A small network was shown many inputs. Here are its activations along a few directions, one row for each input.
In each table, some parts of the input vary, and every possible input appears once, in random order.
A made-up example of a description, with smaller parts first: one of 4 places along a line, together with either a single point or (one of 2 separate values, together with one of 5 places around a ring) or one of 11 places along a line.
Shared parts are said once, and a part with two or three values counts as separate values.

Other details of the inputs vary at random and push rows far along two fixed directions, the same in every table; ignore that.

Rows:
x1: [ 1.57  1.07  1.12 -0.42  0.22 -0.71 -2.33 -0.17 -0.54  1.57 -0.07 -0.24
  0.83]
x2: [-2.80 -0.47 -0.54  0.23 -3.11  0.69  3.31  3.33  1.21 -4.04  1.61  0.32
 -2.88]
x3: [ 0.77 -1.11  1.66  1.28  2.36 -0.39 -0.56 -1.05 -0.12  3.94  1.31  0.01
  2.77]
x4: [ 0.56  1.60 -1.20 -5.70 -1.55 -0.37 -0.42 -2.75 -1.14 -1.82 -3.20  0.22
 -2.32]
x5: [ 0.50 -2.33  0.66  1.57  3.23  0.22 -1.01 -1.34 -0.59  3.40 -1.31 -0.47
  0.95]
x6: [ 1.83  3.00 -1.76 -4.91 -1.37 -0.71 -2.06 -1.16 -1.29 -2.20 -0.60  1.49
 -2.35]
x7: [ 0.81  0.06  0.27 -0.99  1.33 -0.64 -0.36 -1.28 -0.27  1.84  1.21  0.08
  1.12]
x8: [ 0.65 -2.22  0.62  2.06  3.28  0.32 -0.98 -1.61  0.03  3.05 -0.99 -0.81
  1.78]
x9: [ 0.14 -1.09  2.63  1.39  2.61 -0.18 -0.73 -0.38 -0.06  3.83  0.99 -0.76
  2.99]
x10: [ 1.32  3.32 -0.33 -5.34 -2.30 -1.12 -2.42 -0.90 -1.02 -2.23 -1.01  0.03
 -1.19]
x11: [-2.24 -1.52 -1.40  0.81 -4.49  0.90  3.15  2.27  1.71 -4.27 -0.20 -1.94
 -2.05]
x12: [ 1.15  0.92  0.98 -0.42  1.41 -0.45 -2.16  0.37 -1.09  1.45 -0.66  1.08
 -0.47]
x13: [ 1.02  3.50 -0.52 -4.90 -1.54 -0.67 -1.95 -0.67 -1.22 -1.76 -1.59  1.47
 -2.31]
x14: [ 0.63  4.43 -1.62 -4.72 -1.55 -1.26  0.65 -3.65 -1.14 -2.53 -0.02  1.07
  0.02]
x15: [ 0.19 -0.09  0.68 -1.25  1.79 -0.45 -0.78 -1.01 -0.68  1.82  0.85  0.55
  0.05]
x16: [ 1.12 -2.23  0.70  1.59  2.20 -0.01 -0.74 -1.89 -0.24  3.57 -1.25 -0.90
  2.32]
x17: [ 0.88  1.22 -1.36 -5.87 -1.42 -0.73 -0.62 -2.67 -1.43 -2.03 -2.81  0.11
 -2.83]
x18: [-2.77 -1.82 -1.00  7.22 -0.85  1.68  4.46  2.04  1.81 -2.02  0.23 -0.84
  1.40]
x19: [-1.79  2.58 -2.05  2.57 -3.76  0.53  2.70  2.71  1.11 -5.52  1.02  0.79
 -0.89]
x20: [ 1.15 -0.37  1.32  2.80  3.21 -0.03 -2.48  0.38 -0.05  3.03  0.54  0.43
  1.90]
x21: [-3.07 -3.83  0.57  5.87 -1.42  1.81  3.32  3.94  2.30 -1.31  0.29 -2.25
  0.62]
x22: [-2.86 -0.61 -1.18  1.03 -2.99  0.87  3.15  3.05  2.10 -4.48  2.55 -0.20
 -1.95]
x23: [-2.49 -3.99 -0.81  6.25 -0.95  1.68  3.66  3.55  2.35 -1.22  0.83 -1.54
  0.15]
x24: [-2.37 -0.17 -0.58 -0.08 -4.41  0.40  3.15  2.75  1.69 -4.03  2.19 -0.99
 -1.75]
x25: [ 1.01  0.69  0.42 -0.12  1.57 -0.37 -2.42  0.22 -0.86  1.47 -0.08  0.88
 -0.31]
x26: [ 0.63 -1.36  1.24  1.66  3.41  0.15 -0.43 -0.70 -0.37  3.71  1.35  0.69
  1.79]
x27: [-0.07  0.36  1.48 -0.98  1.61 -0.11 -0.27 -0.78 -0.49  2.14 -0.01  0.83
  0.49]
x28: [ 1.86  3.03 -1.19 -4.83 -2.40 -1.22 -2.11 -1.29 -0.92 -1.95 -0.55  0.76
 -1.26]
x29: [ 1.01 -2.40  0.27  1.89  3.24  0.53 -0.58 -1.55 -0.49  3.32 -1.16 -0.19
  1.32]
x30: [ 1.67 -0.16  0.92  2.33  2.64 -0.34 -2.15  0.24 -0.31  3.28  0.51  0.32
  2.04]
Description of these inputs: one of 3 separate values, together with either a single point or one of 9 places along a line.
Changing only the choice among 3 separate values turns x22 into x8. The same change can be made to x9. Which row results?
> x21
Which other rows does x10 become when the place on the line of 9 takes its other values? List them by row number.
> x1, x6, x12, x13, x20, x25, x28, x30

Rows:
x31: [ 0.02  0.33 -0.34  0.64 -1.16  0.35 -1.63  2.54  0.29 -1.32 -0.48  0.42
 -2.24]
x32: [-0.10  0.87 -1.64 -4.03 -2.07 -0.91  1.39 -2.51 -0.82 -1.76 -0.30 -0.77
 -1.68]
x33: [ 0.51  3.50 -2.68 -5.09 -1.74 -0.92 -0.02 -4.21 -0.82 -3.85 -2.03 -0.51
 -0.55]
x34: [-0.38 -1.04 -1.94  0.94 -0.14  0.25  1.55 -1.13  0.64 -0.96 -0.10 -0.23
 -0.16]
x35: [ 3.02 -2.46  2.57 -0.42  4.10 -0.78 -3.73 -3.45 -1.13  7.11 -2.43 -2.04
  4.28]
x36: [ 0.28  2.85 -0.90  0.45 -1.02 -0.40 -0.06  0.64 -0.65 -2.70  0.45  1.32
 -0.13]
x37: [-0.40  0.07  0.86  2.72 -0.36  0.77 -0.66  3.78  0.09 -0.31 -1.35  1.03
 -1.79]
x38: [ 3.54 -1.21  3.43  1.53  5.58 -0.81 -6.06 -1.22 -1.63  7.37 -0.73 -0.28
  2.97]
x39: [-1.49 -2.38 -0.68  2.97 -0.65  1.06  3.26  0.71  1.05 -0.25  0.29  0.21
  0.17]
x40: [-1.52  1.24  0.00  4.70  0.17  0.50  0.71  2.72  1.28 -1.65  1.72  0.28
  1.42]
x41: [-1.91 -1.61 -0.99  5.47 -0.66  1.14  3.68  1.46  0.93 -2.43 -0.09 -0.65
  1.02]
x42: [-0.57 -1.22  1.13  2.37 -2.02  0.47 -0.49  4.46  1.30 -0.53  1.30 -1.06
  0.42]
x43: [ 0.29  2.85 -0.40 -7.37 -1.25 -1.19 -0.21 -5.32 -0.95 -1.30 -1.07 -0.19
 -0.31]
x44: [-1.22  0.63  1.48  1.47 -1.09 -0.17  1.45  2.61  0.66 -0.05  2.81  0.17
  1.00]
x45: [ 0.52 -0.08 -1.46  0.54  0.39  0.73  1.19 -1.65 -0.22 -0.06 -1.18  0.04
  1.02]
x46: [-0.63  0.64 -0.50  4.08 -0.39  1.16  1.06  3.00  0.89 -1.07  1.55  1.23
  0.64]
x47: [ 3.54  1.13  2.80 -1.31  4.79 -1.68 -3.99 -3.31 -1.38  6.76  1.24  0.76
  3.72]
x48: [-1.92  1.02  1.58  1.61 -0.58  0.24  1.07  1.90  1.18 -0.46  2.70  0.58
  0.73]
x49: [-0.23 -1.23 -1.57 -1.09 -1.34  0.52 -0.17 -0.44  0.16 -1.68 -2.57 -1.03
 -2.37]
x50: [-0.41 -1.44 -0.25 -0.09 -0.76  0.07  2.18 -0.77  1.07  0.05  0.98 -1.23
  0.67]
x51: [-1.98 -3.21  0.40  5.29  0.03  1.76  2.19  2.84  1.02  0.11 -2.70 -0.65
 -0.99]
x52: [ 1.81 -0.16  2.82  2.62  4.83 -1.05 -2.49 -0.91 -1.44  6.62  1.69  0.55
  3.14]
x53: [-0.96 -0.68  0.45 -3.29  0.40  0.22 -0.65  2.21 -0.17 -1.05  1.26  1.33
 -3.68]
x54: [-0.31 -0.54 -1.51 -8.55 -0.56 -0.28 -0.07 -2.45 -1.16 -2.18 -1.55  0.19
 -4.52]
x55: [ 0.89  2.92 -2.08 -2.85 -1.34 -0.81 -1.07 -0.45 -0.25 -2.43  0.87  1.58
 -1.65]
x56: [-1.08 -3.75 -0.03  2.75 -0.94  1.12  0.80  1.79  1.25 -0.89 -0.97 -2.36
 -0.77]
x57: [-0.36  0.38  0.13  1.62 -0.46  0.26  0.64  1.88  0.30 -0.13  1.68  1.87
 -0.19]
x58: [ 1.05  2.60 -0.66 -7.67 -1.77 -1.62  0.13 -4.71 -1.51 -0.97 -1.02 -0.57
 -0.18]
Describe the family of inputs behind these rows.
> one of 2 separate values, together with either a single point or one of 4 places along a line or one of 9 places along a line
A walk changes only the place on the line of 4. It starts at x37 and steps to x31. List the rest of the walk in order.
> x38, x42
Which other rows does x51 become when the place on the line of 4 takes its other values? List them by row number.
> x35, x49, x56
Which other rows does x39 become when the choice among 2 separate values takes its other values? List them by row number.
> x57

Rows:
x59: [ 4.52  3.46  1.79 -4.50  2.61 -2.09 -5.04 -5.31 -2.36  4.30 -1.70  1.00
  2.50]
x60: [-1.22  0.90 -3.19 -2.17 -3.16 -0.21  4.08 -2.91  0.78 -3.93 -0.05 -0.95
 -0.30]
x61: [-0.74  0.23 -0.19 -1.93 -0.68 -0.36  0.00  0.87  0.67 -1.14  1.48  0.23
 -1.83]
x62: [ 4.03  1.43  1.01 -5.77  4.27 -1.39 -4.02 -4.74 -2.86  4.59 -0.48  1.79
  0.98]
x63: [-1.28 -1.95  0.94  8.52  2.28  1.49  0.76  4.02  1.10  2.65  1.28  1.09
  1.77]
x64: [-0.55 -0.41 -1.31 -2.34 -0.99  0.62  0.88 -0.99 -0.29 -1.97 -1.97  0.06
 -2.52]
x65: [ 3.00  2.24  1.61 -5.42  1.93 -2.26 -4.33 -4.46 -2.44  3.51 -0.96  0.40
  1.80]
x66: [ 0.03  2.08 -0.43 -2.49 -2.53 -0.59  1.13  0.49 -0.19 -2.39  0.17  0.25
 -0.91]
x67: [-1.48  2.70 -2.39 -1.04 -3.66  0.16  1.24  2.43  0.67 -6.42  0.95  0.96
 -3.03]
x68: [-1.71  2.82 -1.79 -1.22 -4.27  0.18  1.83  2.18  0.54 -6.10  1.10  0.32
 -2.52]
x69: [-1.66 -5.44  0.78  8.12  1.64  1.35  1.79  3.40  1.27  2.05  0.05 -1.37
  0.81]
x70: [-1.69 -3.76  2.51  8.03  1.96  1.47  1.07  4.26  2.06  3.96  2.85 -0.93
  2.52]
x71: [ 1.80 -3.79  2.06  4.53  4.53  0.67 -2.69 -0.23  0.07  5.85 -1.61 -1.95
  3.93]
x72: [-3.06 -0.51 -1.39 -2.31 -3.95  0.95  3.31  0.99  0.96 -4.97 -1.10 -0.90
 -3.18]
Describe the family of inputs behind these rows.
> either a single point or one of 4 places along a line or one of 9 places along a line
What sort of input is x60?
> a single point
Which other rows belong to the same alternative as x72? List them by row number.
> x64, x69, x71
